Look-ups in named tables: a row name and a column name give one cell, copied from the table.

Table kirofe
           tuk  guraze  zibuvev  lanip  vatimi  purale
sedafez   -5.0     3.0     26.0  -20.9   -33.5    48.5
fadap     -5.3     8.9     24.8  -36.4   -53.3    47.3
rovig     -2.1    11.9     28.7   -4.8    -7.1    24.3
melol     34.1    19.6     -7.8  -14.6   -22.0    38.4
rov       -7.9    18.0     21.4  -29.6   -31.3    45.8
goze     -33.7   -11.1     49.9   20.5    20.1     5.3
zib        5.3    -7.9      4.9   42.7    52.5   -40.1
legafe    -7.6   -16.8     17.0   19.0    15.2    -5.5
mamezuz  -20.8    16.7     33.7   32.6    35.1   -18.6
mobif     26.7   -28.3    -29.0   -5.4     1.3    10.8

rovig, zibuvev -> 28.7
zib, lanip -> 42.7
mamezuz, guraze -> 16.7
goze, tuk -> -33.7
sedafez, vatimi -> -33.5
goze, lanip -> 20.5
rov, guraze -> 18.0

Table bagire
columns: mipas, pala, zevokon, pip, dezo, kuvu
demesa: [5540, 4426, 8792, 4794, 7083, 4454]
vado: [6348, 3522, 4848, 4870, 6689, 3525]
buzoze: [6225, 3290, 5208, 4673, 6845, 3381]
pak: [4124, 2155, 4619, 3053, 7112, 3497]
sememo: [4287, 1980, 3736, 3076, 7013, 3319]
nif: [6080, 7407, 5825, 6745, 5375, 6721]
tas: [5115, 1793, 4866, 3346, 7326, 2724]

sememo, mipas => 4287
tas, mipas => 5115
pak, dezo => 7112
nif, pip => 6745
demesa, pala => 4426
nif, kuvu => 6721
nif, pala => 7407
buzoze, zevokon => 5208
sememo, pala => 1980
pak, pala => 2155

gev
|  | zabalem | gimutib | gomuk | vuleti | nodogus | seb |
|---|---|---|---|---|---|---|
| livevi | 84 | 119 | 90 | 161 | 98 | 110 |
| bal | 107 | 119 | 90 | 177 | 72 | 110 |
| beg | 106 | 119 | 90 | 198 | 72 | 110 |
| fupe | 138 | 119 | 90 | 184 | 52 | 110 |
| deluv | 107 | 119 | 82 | 177 | 72 | 110 |
| zuvuk | 107 | 96 | 90 | 177 | 72 | 139 |
| sadugo | 107 | 113 | 134 | 224 | 72 | 110 |
| mis | 186 | 119 | 90 | 177 | 72 | 110 |
| gima | 139 | 119 | 90 | 177 | 72 | 107 |
| rokupo | 158 | 119 | 90 | 177 | 52 | 110 |
| zimiki | 142 | 119 | 90 | 177 | 72 | 110 |
| tidi | 35 | 119 | 72 | 177 | 72 | 110 |
| lumodu | 47 | 119 | 90 | 177 | 82 | 110 |
| bofaza | 45 | 119 | 69 | 127 | 72 | 131 |

seb of bal: 110
seb of rokupo: 110
gimutib of livevi: 119
gimutib of rokupo: 119
zabalem of mis: 186
vuleti of fupe: 184
gomuk of bofaza: 69
seb of lumodu: 110
gomuk of zimiki: 90
vuleti of mis: 177
vuleti of beg: 198
vuleti of rokupo: 177
zabalem of rokupo: 158
vuleti of zimiki: 177
gimutib of mis: 119
gimutib of tidi: 119
Which row has the largest nodogus? livevi

sovozu =
|  | pero | gen | baf | liregog | tagu |
|---|---|---|---|---|---|
| munifik | -0.370 | -0.453 | 0.062 | 0.046 | 0.003 |
| kom | 0.431 | 0.570 | 0.174 | 0.177 | 0.188 |
| ges | -0.540 | -0.451 | -0.098 | -0.088 | -0.015 |
| rim | -0.113 | -0.018 | 0.009 | 0.013 | -0.083 |
| kaloru | -0.046 | 0.011 | -0.235 | -0.267 | -0.242 |
| fififo | 0.255 | 0.446 | 0.057 | 0.021 | -0.036 |
| lozum | 0.302 | 0.302 | 0.240 | 0.236 | 0.138 |
| mubunug | -0.243 | -0.215 | -0.239 | -0.240 | -0.160 |

kom, liregog -> 0.177
munifik, liregog -> 0.046
rim, liregog -> 0.013
ges, tagu -> -0.015
kaloru, tagu -> -0.242
rim, gen -> -0.018
ges, liregog -> -0.088
fififo, liregog -> 0.021
lozum, liregog -> 0.236
munifik, baf -> 0.062
munifik, gen -> -0.453
fififo, gen -> 0.446
kaloru, liregog -> -0.267
rim, pero -> -0.113
ges, pero -> -0.540
rim, baf -> 0.009
lozum, tagu -> 0.138
mubunug, tagu -> -0.160
rim, tagu -> -0.083
Which row has the largest liregog? lozum

kemilot =
|  | donipun | talala | guvipin | gagiz | fidu | dogino | figu | deviga | lala |
|---|---|---|---|---|---|---|---|---|---|
| pipu | 3.841 | 5.942 | 3.986 | 8.193 | 3.239 | 7.461 | 7.351 | 4.862 | 6.616 |
| ramupom | 5.009 | 4.565 | 4.711 | 5.920 | 0.982 | 3.156 | 6.804 | 4.565 | 4.849 |
| san | 3.501 | 6.166 | 3.147 | 7.430 | 0.513 | 3.395 | 8.178 | 3.581 | 5.875 |
| vuruba | 5.172 | 5.980 | 4.830 | 5.966 | 2.239 | 6.473 | 8.153 | 6.034 | 4.357 |
| muma | 3.951 | 6.086 | 3.607 | 8.055 | 1.907 | 5.638 | 6.411 | 5.972 | 5.756 |
| gobam | 4.361 | 7.789 | 2.332 | 5.647 | 3.174 | 4.488 | 6.169 | 6.519 | 6.780 |

dogino of vuruba = 6.473
dogino of ramupom = 3.156
fidu of ramupom = 0.982
fidu of muma = 1.907
deviga of gobam = 6.519
fidu of pipu = 3.239
donipun of ramupom = 5.009
guvipin of muma = 3.607
dogino of gobam = 4.488
deviga of vuruba = 6.034
lala of san = 5.875

kom:
	zilido	velugo	dukefab	rivivaf	pegokun	lef	kag	sevav	noz
bodifiz	-19.05	2.92	1.11	-37.41	-45.60	-8.69	-10.10	-37.75	-30.04
mot	19.82	69.22	37.12	-86.27	-45.16	-51.68	0.69	-79.32	-27.26
kuv	14.07	69.44	40.08	-83.11	-40.19	-53.11	-0.29	-85.93	-27.63
mati	29.82	57.95	4.91	-75.37	-59.19	-36.13	-5.13	-48.09	-14.91
vemek	-1.89	31.86	2.03	-43.11	-50.63	-16.90	-15.27	-32.89	-27.47
feko	15.42	49.71	-3.98	-50.46	-54.10	-23.45	-15.54	-33.46	-18.31
giv	27.45	64.27	23.83	-85.86	-53.71	-44.71	-0.28	-63.43	-22.25
vol	29.47	59.14	9.70	-78.78	-58.18	-37.47	-3.81	-51.92	-16.85
ruf	-25.72	-6.74	-1.23	-34.77	-42.51	-5.94	-7.65	-40.39	-28.12
viv	24.04	67.73	32.11	-87.48	-49.61	-49.37	0.60	-72.03	-25.38
fefe	15.31	69.55	39.70	-84.17	-41.25	-52.84	-0.04	-84.51	-27.49
bufuzaf	29.06	60.72	14.55	-81.90	-56.54	-40.20	-2.57	-55.48	-18.61
ful	10.44	46.50	-1.96	-47.76	-53.00	-21.64	-16.25	-32.51	-21.08
risab	26.54	54.92	-5.38	-62.67	-58.23	-29.60	-10.60	-39.68	-13.08

velugo of bufuzaf = 60.72
lef of viv = -49.37
lef of ruf = -5.94
dukefab of kuv = 40.08
pegokun of bodifiz = -45.60
sevav of giv = -63.43
dukefab of risab = -5.38
kag of risab = -10.60
rivivaf of fefe = -84.17
noz of viv = -25.38

